These are the activations of a small neural network, seen along a few directions. Each row is one input.
Each table varies a few parts of the input and shows all the possible inputs, shuffled.
Descriptions start from the smaller parts, as in this example, which fits no table here: one of 2 separate values, together with either a single point or one of 11 places around a ring or (one of 6 places along a line, together with one of 8 places around a ring).
Shared parts are said once, and a part with two or three values counts as separate values.

Other details of the inputs vary at random and push rows far along three fixed directions, the same in every table; ignore that.

A family of inputs:
row 1: [-23  54 -47 -23  20  67  -1  16 -42  -9 -16]
row 2: [  8  -5   9   0  -7  -6  -6  -4 -21  10  -5]
row 3: [ 11  -3   3   8  -7  -8  -6  -5 -20   6  -4]
row 4: [ 10 -13   0   6   1   2   2   8 -10  -5 -11]
row 5: [-37  -8   1  -6  -8 -19  12  18  24 -14  61]
row 6: [ 12 -14   0  11 -16  -5  -2   2  -2   0  -9]
row 7: [  9  -7   5   7  -7  -7  -4  -6 -21  11  -5]
row 8: [-38 -15   0  -1  -6 -19  14  20  27  -6  62]
row 9: [ 11 -12   7   0  -1  -1  -6  12  -8  -7 -10]
row 10: [-38 -16  -5   4  -6 -18  16  19  26  -7  62]
row 11: [  9  23  11 -16  48 -11  -6 -49  42  21 -18]
row 12: [  6  10   3  -5  36  -8  11 -44  59  15 -15]
row 13: [ 14 -12   4   5   0  -5  -7  11  -5  -8  -8]
row 14: [-37   4   6  -1  -7 -21   9   3   7   3  52]
row 15: [-23  48 -43 -21   7  65   1  10 -34   5 -18]
row 16: [  5  -3   8  11  -4  -8  -2  -4 -22   6  -7]
row 17: [  9  -8   1   1 -11   6  -2   5  -7   5 -15]
row 18: [ 11  -8  -4   8 -12   1  -3   3  -5   1 -11]
row 19: [ 11  -5   0   3 -14  -1  -6   4  -4  -2  -9]
row 20: [ 14 -10   1   9  -3  -1   1   7 -10 -11 -10]
row 21: [ 12 -11   7   2  -2   1   3   9 -11  -7 -10]
row 22: [-35   5  10  -3  -9 -24   5   4  10  -2  54]
row 23: [ 11  -7   6  -1 -16  -1  -4   3  -6  -3 -12]
row 24: [  7  -7  14   6  -8  -2  -5  -2 -16   8  -6]
row 25: [ 12 -13   2   7  -2   1   4   7 -11  -7 -11]
row 26: [  8  -3  15   3  -9  -3  -9  -1 -16   3  -6]
row 27: [-23  39 -33 -24  16  56   0  18 -33  -3 -11]
row 28: [  9 -12  -2   7 -13   2   1   2  -5   4 -12]
row 29: [ 11 -17   8   3  -1  -4   1  10  -6  -5  -8]
row 30: [ 10 -11   6  -1  -2   0  -5  11  -9  -7 -11]
row 31: [ 14 -12   2  11 -18  -5   2  -1  -3  -4 -10]
row 32: [ 11  -8   4   0 -14   0  -6   6  -6   0 -13]
row 33: [  8  16   1  -9  38  -7  -1 -37  58  13 -14]
row 34: [  5  20   0 -12  52  -2   0 -31  49   4 -14]
row 35: [-37 -12   2   0 -23 -22  19   9  30  -5  62]
row 36: [  9 -13   4   3 -15   0  -1   5  -6   4 -12]
row 37: [ 10 -11  -1   7 -14   1   3   1  -6   2 -12]
row 38: [ 11  17   5  -9  35  -9   3 -41  56   9 -16]
row 39: [ 12   0  10   7  -8  -3 -11   0 -15   2  -5]
row 40: [ 10 -11   4   3 -15   0   1   3  -6   1 -12]
row 41: [ 10 -10  -4   8   2   2  -3  10  -9  -6 -11]
row 42: [  4  19  -1 -12  51  -1  -2 -30  49   6 -14]
row 43: [-32   6   0   6  -6 -19   8   2   6  -1  48]
row 44: [ 11  -4   6  -1 -16   1  -2   2  -7  -5 -12]
row 45: [-68  79 -53 -29  17  69   6   9 -28   2  36]
row 46: [ 10  -8   5  -1 -16   0  -5   5  -7  -1 -13]
row 47: [ 10 -16  -1   7   0   1   0  10 -10  -3 -12]
row 48: [ 11 -12  -3   8   0   1  -3   9 -10  -7 -12]
row 49: [ 10   3  12   7  -5 -11  -9   0 -19   0  -4]
row 50: [ 14  -6   2   3 -15  -2  -5   3  -6  -4 -10]
row 51: [-31  -5  -8   4 -21 -14  13   9  21  -6  51]
row 52: [  4  23   4 -18  53   1   4 -34  49   4 -18]
row 53: [  7  -8   8  12  -7   0  -3  -3 -17   9  -7]
row 54: [ 15  -6   4   3  -3   0  -4  10 -12 -12 -10]
row 55: [ 13  -1   8   3  -8 -10 -11  -2 -19   4  -2]
Each input here is: one of 5 places around a ring, together with either one of 3 separate values or (one of 2 separate values, together with one of 4 places along a line).
Q: Changing only the place on the ring of 5 turns row 26 into row 45. The same change can be made to row 5. Which row results?
A: row 1
Q: Changing only the place on the ring of 5 turns row 4 into row 29. The same change can be made to row 12. Which row results?
A: row 35
Q: Which other rows does row 47 become when the place on the line of 4 takes its other values? List them by row number.
A: row 4, row 10, row 25
Q: Which other rows does row 43 become when the choice among 3 separate values takes its other values? List them by row number.
A: row 3, row 45
Q: Which other rows does row 20 become when the choice among 2 separate values takes its other values? List them by row number.
A: row 31
